Each row below holds a small network's activations on one record, seen along a few directions.
Records have a field called MOBI. Each example row is followed by its value.
The word absent means that the record has no MOBI.
Other fields move the rows too, some of them a lot.
In the rows, zero is written as 500.
Strong random noise was added to every row along 5 fixed directions; ignore it. To show where, here is one row again and again, with new noise each time:
[524 435 494 560 506 497 493 454 399 399 506 642 527 505 416 678 502 412
 536 466 528 523 522 527 605 584]
[420 499 520 581 572 330 543 574 660 701 423 423 623 597 493 434 555 512
 592 544 526 571 535 551 494 546]
[468 289 572 393 602 449 669 565 554 764 626 578 806 638 493 825 440 306
 502 376 426 448 478 654 533 606]
[497 628 590 632 416 261 588 474 561 449 234 705 620 588 669 430 594 467
 826 394 484 632 469 592 696 571]
[413 686 431 492 388 417 565 504 741 553 503 722 201 499 507 280 426 551
 857 578 699 637 636 417 328 226]
[490 451 422 424 509 582 514 449 525 537 659 630 376 507 366 558 399 401
 545 565 612 523 599 456 398 373]
[488 419 515 532 506 466 554 512 465 481 537 668 554 520 443 737 479 419
 578 424 522 509 519 556 571 579]

[426 547 431 527 439 418 470 448 578 472 502 641 363 451 454 438 514 490
 664 542 614 585 622 412 459 412]  feku
[393 367 523 595 658 391 497 695 644 724 550 202 591 539 377 535 546 642
 357 546 499 465 537 540 410 644]  tigu
[442 382 485 443 562 447 544 499 565 641 605 511 540 558 458 570 482 420
 467 500 505 496 566 531 467 479]  nup
[646 477 486 324 532 628 488 334 444 535 526 428 570 596 543 249 438 319
 368 567 454 495 486 487 481 397]  zodim
[461 590 552 716 473 276 492 567 552 435 272 461 558 509 596 402 672 645
 617 467 516 579 471 539 603 657]  vovit
[491 514 447 607 507 458 413 490 470 430 479 436 429 496 444 434 543 564
 471 547 557 535 532 441 494 519]  bamo
[545 500 535 470 504 393 523 373 471 528 408 568 670 604 620 424 546 378
 571 447 425 555 487 582 611 522]  biv
[497 386 529 555 518 471 495 564 430 446 548 546 587 468 459 781 521 498
 426 382 486 422 465 544 563 637]  voze
[440 573 517 353 409 488 617 494 632 607 588 669 425 516 593 493 421 454
 660 428 528 511 508 508 399 320]  absent
[678 512 404 375 506 719 402 243 354 369 572 476 353 506 428 188 404 394
 388 663 556 507 556 399 447 301]  ber
[398 500 518 569 455 386 568 692 568 464 570 610 408 435 445 863 532 640
 606 374 540 442 512 480 451 601]  pezu
[573 495 486 507 539 418 439 304 463 506 324 384 714 621 541 236 613 343
 495 595 441 587 483 515 630 524]  pezu
[507 455 423 359 493 541 530 381 515 533 583 581 512 548 487 434 434 337
 523 545 530 525 569 469 473 395]  zubub
[401 499 511 604 520 332 545 597 613 600 463 488 492 501 506 511 577 600
 582 490 559 536 541 530 464 567]  vovit
[366 514 523 466 439 391 634 681 710 605 614 706 372 461 517 665 428 606
 728 372 608 481 552 504 345 432]  feku
[484 531 516 398 558 463 593 543 674 761 564 491 540 625 554 374 420 485
 569 535 521 517 535 564 365 376]  biv
[436 434 534 567 607 390 542 673 594 645 471 322 584 537 477 511 519 623
 432 490 495 457 491 565 468 642]  zubub
[444 503 553 551 490 349 619 610 630 613 447 628 594 541 588 598 491 499
 652 400 488 552 514 570 555 579]  zodim
[542 477 533 439 534 416 513 353 529 579 432 440 736 649 591 328 578 328
 489 495 402 571 483 543 598 502]  tigu
[399 502 535 486 470 356 647 613 679 647 560 617 540 531 588 590 467 557
 683 379 521 499 526 548 434 469]  ber
[375 529 542 503 496 402 542 642 679 670 548 366 617 522 535 573 544 564
 470 449 458 474 452 532 427 532]  absent
[482 513 488 513 473 439 504 528 514 432 507 551 512 487 518 558 551 473
 517 462 478 527 515 491 525 484]  nup
[539 476 428 447 534 520 419 369 523 565 496 384 552 549 460 278 513 390
 433 648 532 528 556 442 466 396]  voze
[483 388 495 419 417 510 626 505 437 403 642 814 515 471 508 894 388 386
 624 314 505 437 508 560 547 521]  buku
[468 563 504 595 452 426 534 618 547 410 463 562 327 439 505 524 461 680
 622 450 582 483 507 511 452 506]  buku
[637 459 427 455 501 550 401 164 303 414 444 540 573 580 500 301 520 220
 451 600 468 599 559 452 646 438]  bamo

Which value of MOBI does each new row have?
[601 354 464 486 538 619 481 447 371 425 592 625 410 435 378 659 383 442
 438 512 551 452 525 498 528 522]  voze
[617 418 502 428 518 535 455 290 349 416 445 545 689 568 507 442 530 276
 455 514 443 519 490 514 656 543]  feku
[464 452 565 566 600 293 569 617 617 727 380 282 813 591 581 427 585 529
 509 507 387 529 481 585 550 630]  ber
[294 496 413 574 487 387 551 694 748 648 650 515 305 419 387 570 447 700
 655 546 670 513 665 426 282 416]  ber
[568 487 424 562 538 625 396 420 399 333 554 537 246 423 340 428 459 544
 431 618 558 511 563 407 459 470]  tigu
[374 518 479 533 415 368 582 618 656 528 549 694 394 466 522 638 453 593
 758 423 590 532 591 514 417 464]  biv
[633 423 635 473 484 476 624 509 397 452 420 678 635 534 627 660 439 436
 567 307 409 422 378 649 649 616]  voze
[436 491 446 489 504 446 530 574 606 594 558 454 524 480 472 504 540 497
 525 558 536 530 561 469 397 459]  vovit
[535 519 411 453 382 581 465 366 414 287 569 726 346 436 465 523 448 387
 570 496 573 542 582 406 519 408]  zodim
[472 516 416 551 511 495 453 521 600 539 508 404 283 462 398 268 477 619
 543 688 660 562 620 410 339 416]  vovit
[365 483 536 683 498 295 552 722 576 486 466 519 526 455 506 769 557 693
 580 357 522 467 481 568 526 683]  buku
[512 422 553 502 525 413 636 552 561 621 482 576 574 536 555 540 423 515
 633 439 482 496 510 585 528 552]  ber
[625 558 508 431 444 673 524 414 370 336 516 731 297 458 515 483 380 499
 563 479 557 493 470 503 520 392]  absent
